These are the activations of a small neural network, seen along a few directions. Each row is one input.
Each table varies a few parts of the input and shows all the possible inputs, shuffled.
Descriptions start from the smaller parts, as in this example, which fits no table here: one of 2 separate values, together with either a single point or one of 11 places around a ring or (one of 6 places along a line, together with one of 8 places around a ring).
Shared parts are said once, and a part with two or three values counts as separate values.

A family of inputs:
x1: [ -6   1  -7 -27  -1 -35  12  14  18  27  21 -14 -44 -35  59   8]
x2: [  0   9  -3 -25 -11 -41   5  37 -33  10   5 -26 -35 -11  20  20]
x3: [ 23 -39  22  26  24  28   5  -5 -16   4  40  -5 -26 -53  24 -34]
x4: [  8 -32  24  25   5  -8  15  17 -48 -31  38  20  -6 -34 -24 -14]
x5: [-23  30 -20 -29  -5 -26   2  -8  11  15 -58  -7  11  52 -22  27]
x6: [ 26 -41  23  14  -4  54  24 -14  17   9  15  15  15 -24  14 -30]
x7: [  6   0  -2 -41 -15 -13  20   0  56  20  -2  -5  -6  -9  44   8]
x8: [ 17   1 -12  24  14  41 -36 -48  24 -12  -4  19  40  -3 -22 -22]
x9: [-27  38 -20 -13 -23 -41  -2  38 -14 -14 -13 -13 -12  36 -13  27]
x10: [  5  -1   6  55   8  12  -9  -2 -55 -35   9 -11   2  24 -40  -1]
x11: [-12  -6  -9  31  17  35  11 -18 -10 -19 -32  27  37  38 -49   3]
x12: [-17  41  -4 -40  -9  -8 -46 -12  49  26 -19   0  24  18   8   8]
Describe the family of inputs behind these rows. -> one of 2 separate values, together with one of 6 places around a ring
The inputs of x12 and x8 match in every part but the choice among 2 separate values. If x2 is changed in the same way as x12 into x8, which row does it become? -> x4
Which other rows does x3 become when the choice among 2 separate values takes its other values? List them by row number. -> x1

A family of inputs:
x13: [  0   8  -2  -2   0   2 -10  -6   0  -6  -3   4  11   3 -15   3]
x14: [ -4   2  -2  -8 -11 -20   4  14  -5   3   4  -9 -16  -1  10   6]
x15: [ -9  13   0  -7 -13 -14 -12   6   1   1  -8  -6  -1  20  -6   5]
x16: [  2  -6   2  19   7  23   0  -7   0 -10  -4   7  16   9 -11  -6]
x17: [  8  -2  12 -23  -5   0   2 -10  33  25   9  -3  -5 -18  35  -6]
x18: [  0   9  -9  -2   6   1  -3  -3  -1  -5 -10   0  11   9  -9   9]
x19: [  6   8  10 -20  -8   5 -11 -18  45  19  -1  -3  12   1  19  -6]
x20: [ -7  15   0  -3  -2 -10 -14   0  -1  -2  -5   0   6   9  -6   8]
x21: [ -2   0  -5  -6   2 -17   9  12  -6   1  -2  -5 -16  -2   9   5]
x22: [  2  -4  -5  -6   8  -9   6   5  -9   1  -2  -2  -5 -12   3   2]
x23: [ -6   4  -3  -9 -11 -19  13  19  -2   7  -3  -7 -22   3   8   6]
x24: [  1 -12   2  10   5   8   6  -3 -11  -3  13   1  -3 -17   0  -8]
x25: [  2   0  -4  -6  -1 -12   1  10  -7  -4   7  -4  -8 -11   9   8]
x26: [  4  -9   4  26   4  24  -3 -13   0 -10   5   4  13  12 -10  -8]
x27: [ -8  10  -1  -8   1 -11  -8   4   4   0 -11  -6  -1  18  -9   6]
x28: [  9 -22   9  21   8  18   7  -1 -10  -3  12   6  -5  -9   3 -12]
x29: [  5  -6  -1  -7   3  -3   4   0 -13  -2   7   2  -3 -17   1   1]
x30: [ -3   0  -2  15   3  14  -8 -12  -7  -2  -1   8  14   4  -9  -5]
x31: [  5 -17   5  15   8  17  10   0  -8  -6   8   7  -7 -11   0  -9]
x32: [ -1   3  -4   6   6  11  -4  -7  -1  -2  -6   7  15   4 -16   0]
x33: [-10  15  -5  -8 -14 -10   1  10   4   2 -14  -5  -2  25  -5   7]
x34: [  6 -11  -2   2   5   2  12   2  -7  -2   3   3  -3 -17  -1  -5]
The inputs of x26 and x28 match in every part but one. If x20 is changed in the same way as x26 into x28, which row does it become? -> x25
Describe the family of inputs behind these rows. -> one of 2 separate values, together with either a single point or one of 10 places along a line

A family of inputs:
x35: [ 14 -27  23  51  11  53  -2 -25  -7 -17  27  18  18 -18  -4 -33]
x36: [  2 -10 -19  30  22  33  -7  -4 -12 -22 -21  22  24  18 -44   1]
x37: [  3  21  -2 -42 -23 -38  -5  13  47  28  -2 -16 -16  10  40  16]
x38: [ 27 -34  14  53  15  36   8  -1 -38 -29  25   9  -8 -18 -12 -23]
x39: [ -9  13  -4 -52 -20 -33  12  25  31  20 -19 -13 -29  14  31  17]
x40: [ -4  16   4 -48 -22 -34  11  13  44  23 -13 -29  -7  10  43  19]
x41: [ 24 -30  28  53  13  54   4 -27 -14  -6  16  12  12 -21  -2 -34]
x42: [-25  46  -4 -25 -24 -26 -32   0  22   2 -24  -3  15  33  -2  11]
x43: [  3 -40   7  60  22  44  20 -10 -26 -10  19  16  -8 -16 -18 -27]
x44: [ -7   6   3 -44 -18 -43  14  30  17  26 -12 -20 -29  18  30  28]
x45: [ -1   2 -22  41  22  23 -16   5 -43 -35  -2   7  23  12 -40  10]
x46: [-29  26  -7 -23 -17 -43 -16  14   8   4 -25 -11  -8  41 -29  19]
x47: [ 14  -9  11 -16  -3  -7   9  -4  12  22  22   6  -1 -58  48  -9]
x48: [  9 -17   2 -13   6 -17  21  12 -16   4  21   0 -19 -53  31  -3]
x49: [ 11 -41   8  48   8  41  20   6 -39 -19  23  14   5 -11 -16 -28]
x50: [  3  -9  -9  23  22  40  -5 -16 -20 -13 -16  15  35  25 -46   5]
x51: [-25  33 -15 -19 -18 -27 -21   5   8  15 -30  -1 -12  43 -18  10]
x52: [  2  -4 -27  46  18  22  -4  -7 -37 -27  -7  12  25  18 -43   3]
x53: [ -1  19   0 -42 -29 -34  -1  10  50  19   2 -25  -6  13  39  16]
x54: [-37  36  -6 -24 -13 -20 -23   7  10  14 -32 -10   8  37 -13  11]
x55: [-23  43 -25  -3 -25 -37 -27  21  -5  -8 -17 -17  -9  31 -16  13]
x56: [ 13 -18   7 -27   3 -11  25   4  -1  18  13   7 -22 -46  24 -15]
x57: [ 19 -19  13 -25   3  -1  10 -13  13  16  24   1 -16 -47  27 -13]
x58: [ 11 -38  22  46  32  55  14 -22 -17 -10  10  18   4 -17  -7 -29]
x59: [-20  44   4 -17 -20 -28 -36 -12  20   1 -20 -15  16  37  -3   9]
x60: [-10  14  -2 -56 -23 -31  13  22  36  22 -15 -19 -16  13  33  13]
x61: [  4 -16   3 -12   9 -11  23   3  -6  10  16   7 -26 -60  39  -3]
x62: [ 13 -40  22  48  26  46  20 -16 -21  -5  14  18  -5 -11 -17 -21]
x63: [-28  42   3 -34 -18 -24 -23  -3  24   0 -25 -15  11  36 -18  10]
x64: [ 11   2  -4  26  26  32 -16 -19  -8 -17  -1  15  42  21 -42   3]
x65: [ 20 -15   3 -10   6 -15  11  12 -28   4  33   0 -27 -47  26  -3]
x66: [-14  18  -7 -46 -29 -46  17  31   9  10   1 -27 -26  12  29  25]
x67: [ 14 -19   5 -14  11 -10  -6 -16  25  11  34  10  -9 -52  42  -8]
x68: [-26  41 -11  -8 -21 -40 -20  14  -5  -4 -28 -13  -7  29 -13  17]
x69: [ 14 -25  12 -20  -1  -1  13  -6   4  18   9   7 -15 -52  34 -14]
x70: [ 13 -29  19  44  14  59  11 -25 -13  -7  24  14   5 -13 -12 -27]
x71: [ -1  24 -10 -43 -25 -46   8  36   4  11   1 -32 -30  11  30  22]
x72: [  5   3  -7  26  22  33 -10 -19  -2 -20 -15   7  39  16 -45   3]
x73: [ 12   4  -8  34  12  31 -14 -31  -7 -22   2  10  46  19 -34   1]
x74: [ -1 -13 -22  32  23  24  -1  -6 -20 -29 -11  20  24  25 -55   8]
Describe the family of inputs behind these rows. -> one of 5 places around a ring, together with one of 8 places along a line
Which other rows does x70 become when the place on the ring of 5 takes its other values? List them by row number. -> x40, x57, x63, x72

A family of inputs:
x75: [ 24 -32  12   4  18  24   9 -22  11   5  25  14   7 -49  20 -21]
x76: [ -1 -18   4  29   1   1  14  22 -35 -17  12   2 -22  -1 -10  -2]
x77: [ -8  20  -1  -1  -3   8 -17  -8  18  -3 -24  -6  19  42 -16  10]
x78: [  7  -8   0  31  22  41 -14 -35  -8 -16 -10  18  37   5 -41 -20]
x79: [-22  42  -4 -31 -17 -20 -27   1  22   4 -29  -4  24  40 -23  14]
x80: [-10   2 -12   2  -1 -19   9  29 -27  -6  -5  -5 -22   7  -2  16]
x81: [-14  22 -19 -21 -16 -45   1  33 -25  -2  -8 -11 -20   7   0  26]
x82: [  4  -5  11 -28  -4 -11   8   0  33  25   7  -9 -14 -14  42   5]
x83: [ -4   3   6  31  -1  31 -10 -17   6 -11  -7   6  22  31 -24  -9]
x84: [ 12 -21  18   2  -5  14  10  -6  21  16  23  -1 -14 -24  33 -17]
x85: [  3  15  -4 -54 -21 -35   6   0  34  29  -4 -18 -13 -16  37   4]
x86: [  8 -22  -9  36  25  11  11   3 -50 -24  19  14  -4 -29 -16  -4]
The inputs of x75 and x82 match in every part but one. If x86 is changed in the same way as x75 into x82, which row does it become? -> x80
Describe the family of inputs behind these rows. -> one of 3 separate values, together with one of 4 places along a line
Start at x79 and move only the place on the line of 4, one step at a time. The first step leads to x77. Which rows follow, in order? -> x83, x78

A family of inputs:
x87: [-16  26   7 -14 -19 -14 -15   5  27  10 -16 -16  -3  41   2  10]
x88: [ 13  -9  -9  32  18  33  -8 -19 -14 -21  10  18  27 -13 -20  -9]
x89: [ -1  -6 -10  -4   6 -18  25  24 -18  -1  -2  -6 -28  -8  12  11]
x90: [  5  -1 -14  -9   0 -29   9  13 -26  -4   9  -7 -17 -21  10  15]
x91: [ -6  -7   3   5  -6 -15  13  34 -23  -3   7 -11 -34   2   9   7]
x92: [ -7  21   0 -28 -17 -13  -6   3  28   9 -23 -10   9  30   0  12]
x93: [ -7  28  -5 -32  -7 -26 -20 -10  25   5 -14 -10  14  16   0  16]
x94: [-18  30  -3 -30 -11 -23 -20  -5  24  11 -15  -5  10  17  -5   6]
x95: [ -7   0 -11  -8  -1 -25  10  23 -29   2   6   2 -22 -19   4   6]
x96: [ 23 -30  26 -22  -7  14   9 -25  50  37  31   1  -7 -49  62 -22]
x97: [  1 -19  14  45  16  37  -3 -13 -13 -14   4   9   5  11 -24 -20]
x98: [  8 -12   0  30   8  34  -4 -14 -19 -16   7  21  25 -10 -29 -20]
x99: [ 13 -21   2  34  19  44  10 -16 -12 -13  -3  16  21   2 -19 -11]
Describe the family of inputs behind these rows. -> either a single point or (one of 3 separate values, together with one of 4 places along a line)
Start at x90 and move only the place on the line of 4, one step at a time. The first step leads to x95. Which rows follow, in order? -> x89, x91
